A small network was shown many inputs. Here are its activations along a few directions, one row for each input.
Each table varies a few parts of the input and shows all the possible inputs, shuffled.
A made-up example of a description, with smaller parts first: one of 3 separate values, together with either a single point or one of 9 places around a ring or (one of 6 places along a line, together with one of 8 places around a ring).
Shared parts are said once, and a part with two or three values counts as separate values.
In the rows, 128 means zero.

Other details of the inputs vary at random and push rows far along three fixed directions, the same in every table; ignore that.

Table:
R1: [111 126  86 114 111 102 121 146 166 127 105 166  90]
R2: [135  99  72 138 160 124  35 140 133 142  97 150 137]
R3: [144 128 132 105 201 141  95 117 143 145 139 107 147]
R4: [137 149 175 120 126 132 194 123 112 130 146 115 145]
R5: [105 144 116 129 104 113 135 135 135 123 127 129 124]
R6: [111 124 112 161  63 120 116 135 119 115 115 149 104]
R7: [164 122 133 106 201 141  96 123 135 139 141 115 145]
R8: [112 118 104 155  59 127 122 128 118 111 110 146 105]
R9: [126 165  79  88 156  90 142 136 171 106 157 151 115]
R10: [137 150 179 115 120 136 185 117 117 126 157 110 131]
R11: [136 114 130 104 201 133 102 119 138 147 138 101 148]
R12: [160 103 165 129 162 153 117 124 107 146 134 103 148]
R13: [138 137  71  88 153  96 152 129 169  96 156 150 112]
R14: [133 112 159 157  83 149 166 120  92 126 113 121 137]
R15: [119 111 132 136 151 144  81 115 125 146 118 111 133]
R16: [107 147  74  89 163  79 155 132 172 110 148 147 124]
R17: [145 140 176 119 122 131 191 128 112 122 152 110 136]
R18: [109 144 115 123 132 112 156 122 149 116 142 127 117]
R19: [112 149 116 114 128 105 157 130 142 121 134 135 133]
R20: [108 135 115 157  62 120 114 136 118 116 112 147 106]
R21: [117 117 105 158 114 143  39 140 111 151  88 131 133]
R22: [133 112 160 155  78 151 159 123  94 125 118 114 129]
R23: [156 115 166 130 164 152 121 123 103 148 124 110 158]
R24: [136 129 183 108 123 142 189 134 128 123 147 133 125]
R25: [113 128 109 169  68 123 122 137 122 114 112 149 106]
R26: [123 110 163 160 123 169  66 115  98 159 100 102 141]
Each input here is: either one of 2 separate values or (one of 4 places along a line, together with one of 6 places along a line).
Question: A walk changes only the place on the line of 4. It starts at R13 and steps to R8. List the rest of the walk in order.
Answer: R22, R14
Question: A walk changes only the place on the line of 6. It starts at R13 and steps to R25. List the rest of the walk in order.
Answer: R7, R9, R3, R18

Table:
R27: [101 146 105 137  84  98 133 144 143 114 127 151 101]
R28: [139 133  66  89 144  87 132 141 164  97 145 169 117]
R29: [106 151  59 106 146  82 137 129 167 104 144 149 121]
R30: [113 145 138 111 109  98 205 131 143 113 151 135 114]
R31: [162  95 192 143 124 175 141 116  96 140 115 109 135]
R32: [131 100 106 133 170 144  35 126 118 161  94 115 148]
R33: [111 130 105 126 117 122  88 135 147 129 116 141 106]
R34: [113 135  90 134 125 120  95 140 135 129 109 137 128]
R35: [160 104 177 155 126 165 144 110  91 138 134  94 151]
R36: [142 113 144 111 185 154  98 124 138 150 123 113 137]
R37: [130 138 130 114 149 124 148 123 130 132 132 119 139]
R38: [ 82 132 115 187  39 126 123 133 104 117 101 130 117]
R39: [ 85 143 115 192  39 127 123 127 104 120  99 137 115]
R40: [135 121 188 153 131 160 137 104  89 146 132  85 153]
R41: [170  96 136 116 179 144 100 130 128 144 132 121 141]
R42: [162  96 188 141 124 175 141 118 101 145 122 106 134]
R43: [132 103 107 134 169 147  33 133 120 157  98 113 148]
R44: [158  96 192 141 123 178 142 118  90 141 122 108 131]
R45: [139 133 103  69 205 106 120 132 165 125 159 129 142]
R46: [171 129 156  95 160 127 188 119 124 116 159 115 142]
R47: [158  83 115 143 164 151  40 134 117 148  94 134 137]
R48: [115 138  57  95 159  81  89 144 174 120 135 160 111]
R49: [115 152 141 103 106 108 194 125 149 112 153 134 106]
R50: [140 105 144 104 184 147  98 117 136 154 123 111 137]
R51: [115 151 136 115 113 101 206 131 145 113 147 139 114]
R52: [134 109 198 139 128 172 138 118 104 152 120  95 137]
R53: [113 155  76  89 140  84 122 140 169 106 151 155 115]
R54: [124 117 164 153 115 157  97 122  98 151 109 113 143]
R55: [117 163 130 107 104  97 197 128 136 108 157 129 120]
R56: [117 164 137 110 110 105 197 127 141 109 156 139 123]
R57: [138 136 160 100 170 122 190 107 130 124 168  95 149]
R58: [ 90 119  68 149  94 112  57 141 135 132  88 158 118]
R59: [139 115 197 152 134 167 144 123  99 152 119  99 145]
R60: [149 151 163  96 168 127 186 116 129 129 162 105 146]
R61: [143 118 142 114 185 149  96 126 128 147 127 114 154]
R62: [118 160 140 107 107 112 193 129 153 108 153 137 104]
R63: [167 126 154 104 164 127 190 110 125 110 167 109 145]
R64: [123 125 138 167  62 135 164 124  94 107 128 129 120]
R65: [128 138 130 123 155 127 147 120 132 123 145 112 143]
R66: [126 115 169 157 117 169  99 118 106 155 100 113 130]
R67: [115 119 111 171  40 129 121 142 109 117 101 155 113]
R68: [107 148 158 161  64 138 153 130 108 123 119 132 122]
R69: [153  88 110 136 160 157  39 133 109 145 104 135 142]
R70: [115 138  93 130 118 113  86 137 133 127 117 135 122]
R71: [146 138 105  78 211 104 122 130 167 131 156 135 132]
R72: [ 97 152  93 140  86  98 135 130 138 104 136 139 111]
R73: [113 153  45 106 157  85  92 134 172 107 142 151 117]
R74: [127 118 149 160  64 134 164 138 100 115 121 142 109]
R75: [140 136 100  73 210 107 125 126 165 129 152 135 143]
R76: [ 99 137 103 135  91 101 138 146 143 115 123 149 107]
R77: [151 154 165  96 166 128 183 119 131 126 165 104 143]
R78: [108 144 159 168  62 132 158 134 111 125 117 132 111]
R79: [114 124 103 176  33 126 121 141 106 117  96 149 110]
R80: [155  92 102 139 160 153  36 131 106 147 100 128 141]
R81: [ 90 119  73 155  91 124  61 138 143 135  77 160 102]
Question: Changing only one part turns R46 into R47. The same change can be made to R43. Which row results?
Answer: R76
Question: What do these inputs look like to the network?
Answer: one of 5 places along a line, together with either one of 3 separate values or (one of 2 separate values, together with one of 4 places along a line)
Question: Which other rows agree with R73 in the place on the line of 5? List them by row number.
Answer: R29, R35, R38, R39, R40, R57, R63, R64, R65, R72
Question: Which other rows agree with R75 in the place on the line of 5? List them by row number.
Answer: R28, R45, R53, R54, R56, R58, R61, R67, R68, R69
Question: Which other rows does R71 become when the place on the line of 4 takes its other values? List them by row number.
Answer: R51, R59, R78
